Each row below holds a small network's activations on one input, seen along a few directions.
In each table, some parts of the input vary, and every possible input appears once, in random order.
Descriptions start from the smaller parts, as in this example, which fits no table here: one of 6 places along a line, together with either a single point or one of 11 places around a ring or (one of 3 separate values, together with one of 5 places around a ring).
Shared parts are said once, and a part with two or three values counts as separate values.

Other details of the inputs shift rows strongly along two fixed directions, in all tables alike. That doesn't count.

A family of inputs:
row 1: [-60 -21  -3  47  30 -16 -42 -16 -36 -18 -40 -26]
row 2: [ 39 -25  29  12 -26  16  13   6  42  11  62  14]
row 3: [ 4  6 -3 -7  6 -5  8 -2 -1 -3 12 10]
row 4: [ -2  28 -23 -29  -6  12  10   5 -17 -11 -28  -9]
row 5: [ 45 -54  55  72 -13   8 -21   4  59  22  44   8]
row 6: [ 15 -22  25  36   0 -13 -18  -6  18  18   6   0]
row 7: [ 43  15   4 -21 -21  14  14  13  22  10   7   4]
row 8: [ 10 -14  14  17  -2   1   1  -7   8  -1  29   9]
row 9: [  1  50 -42 -73  -5  -2  40   6 -21  -6 -14   7]
row 10: [ 33  27 -10 -36 -17  14  21  16  14   4  -5   4]
row 11: [-65 -18  -2  35  31 -11 -39 -14 -33 -17 -40 -32]
row 12: [18 -1  5 -4 -9  8 15  2 15 -1 28 14]
row 13: [ -3  46 -41 -68 -17  24  31  20 -13 -15 -32 -11]
row 14: [  4   1   0 -14 -11  20   6  14  18   0  -1 -12]
row 15: [-11   3  -7  -1  11 -19   1 -12 -16   0   0   2]
row 16: [ 11 -31  27  31   0  -8 -18  -4  11  24  17  13]
row 17: [-56 -10  -6  36  43 -32 -32 -28 -48 -18 -24  -7]
row 18: [-10 -17  10  16   9 -12 -15  -4  -6  14  -3  11]
row 19: [ 31  26 -10 -38 -19   6  24  14  16  12  -5   5]
row 20: [-47  11 -23 -12  16  -6   1  -7 -34 -24 -14  -4]
Description of these inputs: one of 2 separate values, together with one of 10 places along a line.
Question: Changing only the choice among 2 separate values turns row 16 into row 18. The same change can be made to row 15. Which row results?
Answer: row 9
Question: Which other rows does row 13 become when the choice among 2 separate values takes its other values? List them by row number.
Answer: row 1

A family of inputs:
row 21: [ -1  41 -34 -69  -6   1  45  -1 -27 -10  21  27]
row 22: [ 41   4  11 -28 -26  13  17  15  32  25  20   5]
row 23: [-25  22 -24 -12  12  -4 -12  -6 -44 -13 -44  -8]
row 24: [ 47 -15  21   1 -27  13  11  13  42  28  28   9]
row 25: [-13 -49  37  74  12  -2 -38 -12  11   1  12  -3]
row 26: [-16 -26  14  33  12   3 -23   0   3  -3   0  -5]
row 27: [-39 -10  -1  11  15  -7 -20  -8 -19  -6 -17 -17]
row 28: [ 12  49 -35 -67 -19  13  37  19   2 -10 -17  -5]
row 29: [ 41   8   5 -15 -17  17  20  17  37   6  19   2]
row 30: [-31  -4  -4  14  31 -37   0 -27 -32 -13  12  15]
row 31: [-13 -34  28  52  16 -19 -28 -13  14   6   8 -15]
row 32: [-27  25 -26  -8  17  -7  -6  -9 -39 -25 -39 -17]
row 33: [ 43  -3  12  -6 -29  27   9  11  25   4  27   5]
row 34: [-19 -46  31  59   7  -7 -31  -5  13   3  11  -4]
row 35: [-20  38 -32 -38   5   4   7   2 -36 -12 -47  -4]
row 36: [ 44 -16  24  10 -17  15   0  15  41  22  24  12]
row 37: [ 24  30 -18 -54 -10  -5  40  -1  -8   8  30  36]
row 38: [-29 -10   1  21  14 -15 -23  -3 -15   1 -25  -5]
row 39: [ 35 -22  21   6 -26  20  11  11  41  17  35   4]
row 40: [-25  -2  -9  14  15 -13  -8  -8 -11  -8 -20 -17]
row 41: [-32  20 -19   2  20  -8  -8  -9 -29 -22 -38 -15]
Question: What is each input in this table made of?
Answer: one of 3 separate values, together with either a single point or one of 6 places along a line
Question: Changing only the choice among 3 separate values turns row 25 into row 41. The same change can be made to row 34. Which row results?
Answer: row 28
Question: Which other rows does row 36 become when the place on the line of 6 takes its other values? List them by row number.
Answer: row 22, row 23, row 24, row 35, row 38
Question: Which other rows does row 36 become when the choice among 3 separate values takes its other values? List them by row number.
Answer: row 26, row 29
Question: Which other rows does row 33 become when the choice among 3 separate values takes its other values? List them by row number.
Answer: row 23, row 32
